These are the activations of a small neural network, seen along a few directions. Each row is one input.
In each table, some parts of the input vary, and every possible input appears once, in random order.
A made-up example of a description, with smaller parts first: one of 2 separate values, together with either a single point or one of 9 places around a ring or (one of 6 places along a line, together with one of 8 places around a ring).
Shared parts are said once, and a part with two or three values counts as separate values.
In the rows, 128 means zero.

Other details of the inputs shift rows strongly along three fixed directions, in all tables alike. That doesn't count.

Rows:
row 1: [137  94 132 122  92 124 118 138 123 105 145 146 115]
row 2: [157 109 113 116 168 157 104 156 129  96 106 123 103]
row 3: [201 158 145 132 192 146  73 134 129 126 127 114  61]
row 4: [140 129  95 117 177 144 134 121 127 103  99 113 107]
row 5: [115  78 150 121  85 132 122 180 133 116 123 143 153]
row 6: [103 116 129 129 104 119 135 138 131 128 139 152 140]
row 7: [142 110 165 135  75 116  95 170 121 135 154 150 124]
row 8: [144 126 164 127 110 118 111 141 126 147 143 140 126]
row 9: [172 150 180 128 149 140  73 174 142 140 136 129  87]
row 10: [108 198 107 161 168 100 166  52 136 154 136 101 126]
row 11: [113 165 126 149 132  97 162  67 129 155 139 108 145]
row 12: [180 110 158 112 146 153  70 170 118 117 136 140  77]
row 13: [124  44 145 109  37 133 103 162 126 100 154 157 152]
row 14: [125  53 150 104  55 131 108 171 110 106 153 164 124]
row 15: [133 165 162 161  98  91 120  97 133 156 179 139 111]
row 16: [161 147 147 116 179 144 102 153 128 146 102 124 105]
row 17: [108 156 115 134 147 120 146 100 133 144 124 126 133]
row 18: [134 136 135 147  95 108 137  68 125 140 171 125 130]
row 19: [162 155 123 124 166 130 117  97 127 128 126 108  93]
row 20: [ 84 124  85 108 162 150 159 130 139 121  83 114 163]
row 21: [106 145 133 152 104  94 159  80 127 150 146 121 151]
row 22: [ 91 117 121 140  65 103 155 109 126 135 145 120 176]
row 23: [185 143 141 137 164 134  86 133 127 117 140 125  73]
row 24: [142 124 126 130 118 136 129 107 137 129 138 121 127]
row 25: [ 78  48  86  84 100 156 158 149 114  92  95 131 168]
row 26: [102  94 101 127 107 124 150 107 116 104 138 134 141]
row 27: [116 124 120 110 159 155 123 159 141 123  95 120 137]
row 28: [113 140 107 130 124 109 159  59 111 137 144 111 126]
row 29: [148 182 147 138 134 122 123  79 131 131 149 133 100]
row 30: [103 119  70 132 149 141 177  96 137 105 106 109 149]
row 31: [137  70 151 118  50 135 111 156 136 114 159 154 140]
row 32: [152 124 152  97 136 168  94 165 134 104 111 145 108]
row 33: [128 161 120 145 136 109 137 105 120 147 135 121 127]
row 34: [142  82 152 114  98 148  89 223 129 109 119 146 128]
row 35: [102 115  74 129 141 142 174  97 137 107 108 110 154]
row 36: [120 110 165 137  29  94 114 125 115 155 178 156 152]
row 37: [120  97 140 106  90 148 120 159 132  90 127 162 132]
row 38: [103 175 109 159 141  88 179  48 125 156 139 109 145]
row 39: [145 110 171 115 115 149  81 193 141 128 126 139 116]
row 40: [107 113  94 106 155 155 140 163 128 116  79 110 158]
row 41: [126  91 129 109 147 153 122 195 132 107  91 136 137]
row 42: [ 74  80  81 105 138 148 172 155 130 103  74 126 182]
row 43: [ 91 137 134 142  77  98 153  86 136 147 159 130 161]
row 44: [109  56 113  92  85 151 127 158 126  94 111 138 152]
row 45: [108 156  82 138 173 125 164 115 126 124 100 105 140]
row 46: [118 138  80 100 235 175 137 172 139 106  55 115 120]
row 47: [192 186 175 142 152 117  75 133 121 167 152 125  76]
row 48: [139  90 155 106 124 152 101 195 132 123 104 139 134]
row 49: [ 75  88 127 132  51 106 150 133 132 122 153 160 169]
row 50: [160 162 146 140 179 124 116 139 130 139 122 122  95]
row 51: [184 195 193 160 147 110  77 120 138 166 168 124  67]
row 52: [182 161 169 142 148 129  78 163 127 146 136 122  85]
row 53: [133 114 159 139 101 116 119 152 131 131 139 136 131]
row 54: [143 149 113 122 179 142 120 154 121 131 101 123 113]
row 55: [ 90 160 104 136 131 108 167  69 133 150 133 118 154]
row 56: [113 137 118 145 141 113 158 116 132 128 121 116 141]
row 57: [ 74  97 118 129  70 113 155 125 133 125 141 149 170]
row 58: [161 146 170 134 141 128  99 146 133 147 130 118 110]
row 59: [145 117  83 115 201 171 137 160 141  90  82 114 110]
row 60: [124 121  98 110 195 152 142 167 129 111  77 126 129]
row 61: [ 99 166  98 124 138 129 171  60 133 115 121 116 146]
row 62: [124 159 112 143 136 102 155  45 110 145 150 109 109]
row 63: [142 136 153 147  83  90 125  78 108 143 188 140  96]
row 64: [138 178 103 137 195 131 138 116 126 139 100  98 116]
row 65: [104 145  89 122 154 133 155 112 122 136  98 106 158]
row 66: [101 132  76 124 162 134 161 137 124 116  93 118 150]
row 67: [102 154 128 150  73  86 150  62 115 167 162 126 161]
row 68: [135 146 124 135 135 119 128  67 116 140 146 111 116]
row 69: [146 117 124 130 138 140 122 128 128 113 133 130 112]
row 70: [117 128 127 131 112 127 130 136 127 134 120 113 151]
row 71: [ 88 166 104 157 121  85 189  37 123 159 141 113 162]
row 72: [181 144 172 134 123 119  80 109 115 145 172 133  79]
row 73: [ 86  92  94  96 143 159 147 170 139 105  83 131 166]
row 74: [125 140 101 116 203 153 147 148 138 117  73  95 137]
row 75: [116 105 169 144  53 106 112 152 137 130 171 156 134]
row 76: [122 100 130 115 130 136 127 167 126 122 109 145 139]
row 77: [108  63  95  98 132 161 133 168 120  83 100 136 141]
row 78: [ 96 104 102 124 102 123 149 147 120 120 119 143 159]
row 79: [137  82 135 110  88 135 110 150 124 104 136 145 122]
row 80: [144 151  80 123 226 163 144 111 132 110  85  96 107]
row 81: [210 181 177 150 153 118  63  90 125 156 168 115  58]
row 82: [111 135 153 156  36  77 134  84 113 164 186 149 152]
row 83: [ 78 147  97 147 129 111 176  86 139 129 124 109 160]
row 84: [125 178 113 138 154 124 153  75 132 115 131 126 113]
row 85: [174 149 169 145 126 120  85 168 127 138 149 133  91]
row 86: [164 136 129 122 170 154 107 125 130 125 119 115 101]
row 87: [129  89 166 113  86 139  90 193 135 125 138 165 126]
row 88: [141 174 127 145 149 112 127 102 120 154 135 115 117]
row 89: [146 149 124 104 205 167 103 167 137 132  83 120 104]
row 90: [127  88 149 107 111 143 111 177 128 128 112 143 145]
row 91: [ 99 102 136 138  73  99 151 123 124 132 149 149 159]
row 92: [ 71 103  89 117 115 122 184 107 126 126 103 124 188]
row 93: [130 112 171 130  81 122  98 161 136 136 154 154 124]
row 94: [161 149 115 137 181 140 123 116 130 117 126 117  91]
row 95: [158 164 179 155  82  91  98 107 121 168 182 133 112]
Each input here is: one of 5 places along a line, together with either a single point or one of 6 places along a line or (one of 3 separate values, together with one of 4 places along a line).
The inputs of row 52 and row 22 match in every part but the place on the line of 5. If row 80 is changed in the same way as row 52 into row 22, which row does it become?
> row 18
The inputs of row 59 and row 30 match in every part but the place on the line of 5. If row 91 is changed in the same way as row 59 into row 30, which row does it become?
> row 38
The inputs of row 68 and row 77 match in every part but the place on the line of 5. If row 65 is changed in the same way as row 68 into row 77, which row does it become?
> row 33
Which other rows does row 11 become when the choice among 3 separate values takes its other values? List them by row number.
> row 43, row 95
Start at row 67 and move only the place on the line of 5, one step at a time. The first step leads to row 36. Which rows follow, in order?
> row 82, row 54, row 78
Which other rows does row 46 become when the choice among 3 separate values takes its other values? List them by row number.
> row 54, row 76

Rows:
row 96: [161 121 144 131 138 126 100 193 115 129 128 137  94]
row 97: [144 177 117 154 136  89 149  25 121 154 156 100 114]
row 98: [122 117 158 125  83 123 117 135 134 139 142 135 142]
row 99: [139  94 132 126 101 132 125 124 125 122 139 130 132]
row 100: [104 120 101 109 178 146 147 143 131 130  84 114 148]
row 101: [ 92 129  89 111 150 144 166 114 133 117  88 104 166]
row 102: [120 135 120 134 116 111 136  70 114 131 143 118 127]
row 103: [133 113 128 117 122 142 114 138 128 105 140 141 108]
row 104: [142 135 171 151  62  95 103 112 123 162 178 136 131]
row 105: [114 164 128 148 141 114 149  98 144 141 132 116 131]
row 106: [ 88 126 111 132 110 111 164 105 126 128 130 140 156]
row 107: [129 115 139 117 155 143 115 181 136 124 109 144 119]
row 108: [143 162 135 168 113  92 146  54 128 144 175 122 110]
row 109: [136 182 128 143 177 126 135 106 143 137 120 111 110]
row 110: [176 156 170 129 174 136  81 170 132 143 128 143  73]
row 111: [111  91 157 119  48 112 122 135 115 139 154 161 154]
row 112: [128 175 102 148 182 123 142 109 136 136 115 105 120]
row 113: [150 147 155 144 124 116 101 129 130 158 146 120 118]
row 114: [ 97  79 115 119  86 129 136 136 122  94 133 148 144]
row 115: [133 138 113 130 149 140 124 152 130 117 111 129 125]
row 116: [136 118 104  98 168 161 120 133 126 107 103 115 114]
row 117: [168 122 174 114 128 154  76 201 137 114 124 154  94]
row 118: [144 165 137 152 132 111 118 114 129 142 148 127 114]
row 119: [ 85  71  91 104  86 152 153 137 131  89 123 151 156]
row 120: [104  85  82 117 148 148 166 122 125  98  94 103 160]
row 121: [136 102 140 116 100 137 103 169 123 127 128 136 141]
row 122: [ 95 111 103 109 147 139 154 135 126 127  94 123 158]
row 123: [138 187  98 147 221 134 139 115 141 138  99  94 108]
row 124: [121 128 115 139 116 104 144 121 108 147 131 113 137]
row 125: [109 115  98 104 167 163 144 172 142  94  78 124 144]
row 126: [134 128 164 128 106 126 109 139 137 146 138 128 129]
row 127: [127  89 125 134 112 129 139 137 128 101 135 131 135]
row 128: [115 122 111 142  96 100 156  79 128 119 152 132 136]
row 129: [140 142 145 119 129 137 116 131 129 132 122 124 125]
row 130: [155 129 138 115 124 145 102 115 124 130 143 132  98]
row 131: [118 140 126 129 134 122 140 124 124 129 126 142 128]
row 132: [173 134 171 112 147 140  79 169 120 143 128 142  95]
row 133: [103 101 129 131  55 113 135 122 118 132 146 138 169]
Describe the family of inputs behind these rows.
> one of 2 separate values, together with either a single point or one of 6 places along a line or (one of 3 separate values, together with one of 4 places along a line)
The inputs of row 118 and row 121 match in every part but the choice among 2 separate values. If row 119 is changed in the same way as row 118 into row 121, which row does it become?
> row 130
Which other rows does row 127 become when the place on the line of 6 takes its other values? List them by row number.
> row 103, row 108, row 114, row 119, row 128
Which other rows does row 100 become when the choice among 2 separate values takes its other values? List them by row number.
> row 107
